A small network was shown many inputs. Here are its activations along a few directions, one row for each input.
Each table varies a few parts of the input and shows all the possible inputs, shuffled.
Descriptions start from the smaller parts, as in this example, which fits no table here: values(3) and (point or ring(9) or (line(6) and ring(8))).
Shared parts are said once, and a part with two or three values counts as separate values.
(in the rows, 128 means zero)

Other details of the inputs vary at random and push rows far along three fixed directions, the same in every table; ignore that.

Table:
R1: [135 155 154 131 134 121  93 121 108 180 117]
R2: [158 151 160 141 113 180 165 126 145  84 165]
R3: [ 57 112 148  95 102 105  88 131 177 103 118]
R4: [163 131 132 151 121 121 109 128 109 173 116]
R5: [147 144 113 124 144 141 156 141 139  84 139]
R6: [ 96 118  78 137  89  89 124 125 119 113 125]
R7: [130 166 185 130 149 124 117 123 131 186 139]
R8: [102 117  72 139 101  96 104 118  97 145 104]
R9: [121 156 175 144 161 111 119  89 120 176 128]
R10: [136 102  68 121 115  88 124 150 125 106  96]
R11: [148  85  90 100 115 122 138 127 119 119 131]
R12: [137 135 159 149 147 177 147  96 121 117 137]
R13: [165 136 102 131 143 171 158 136 120  78 132]
R14: [ 28 118 168  91 117  95 112 144 201  98 147]
R15: [162 123  83 139 139 119 134 144 115 124 108]
R16: [136  97  48 118 103  67 113 154  91 140  74]
R17: [141 125 104 149 110 155 125 121  95 105 140]
R18: [157 105 100 161 105 141 131 129 100 115 136]
R19: [145 147 153 144 125 181 175 134 134  91 172]
R20: [112  95 122 131  89 136 134 134 169  78 129]
R21: [137 149 132 110 175 130 103 130 130 159 117]
R22: [160 109 111  98 128 183 169 112 119  76 153]
R23: [110 111 114  92 126 128 133 153 134  81 110]
R24: [ 52  89 176  96 113 100  95 164 184  99 151]
R25: [ 71  98 140 103  98  85  79 163 170 131 130]
R26: [139 117 147 153 137 149 153 116 125 134 131]
R27: [149 131 111 144 103 180 148 132 115  99 144]
R28: [109 122 154 137 144 106 116 122 136 184 112]
R29: [138 133 127 143 120 175 151 111 128 114 130]
R30: [168 165 159 126 179 167 162 126 146 115 154]
R31: [129 117 159 148 147 125 122 103 127 158 121]
R32: [128 151 133 139 142 115  99 127  89 200 116]
R33: [117 122 135 134 103 151 143 132 142  63 169]
R34: [122 144 122 138 133  97  89 125  81 196 114]
R35: [143 126  78 118 130 116 126 136 110 110  98]
R36: [113 125  84 141 110 119 120 121 101 148 107]
R37: [148 107  69 159  91 125 138 124 111 136 108]
R38: [153 158 165 111 175 124 151 123 114 156 113]
R39: [118 162 197 126 151 118 119 100 154 167 127]
R40: [163 157 150 123 169 137 159 122 132 123 124]
R41: [106 126  80 134  88  81 105 141 104 134 131]
R42: [158 115  92  99 118 135 156 112 114 103 147]
R43: [161 144 153 128 185 131 122 129 134 168 121]
R44: [ 58 130 198  95 125 127 128 130 209  97 152]
R45: [132 134 163 141 148 115 110 137 117 193 128]
Each input here is: values(3) and (point or line(4) or (values(2) and line(5))).
Changing only the values(3) part turns R35 into R40. The same change can be made to R21. Which row results?
Answer: R30
Changing only the values(3) part turns R29 into R44. The same change can be made to R3. Which row results?
Answer: R39
Change only the values(3) part in R13. List by row number the other rows that result.
Answer: R5, R15
Change only the values(2) part in R9. List by row number the other rows that result.
Answer: R33
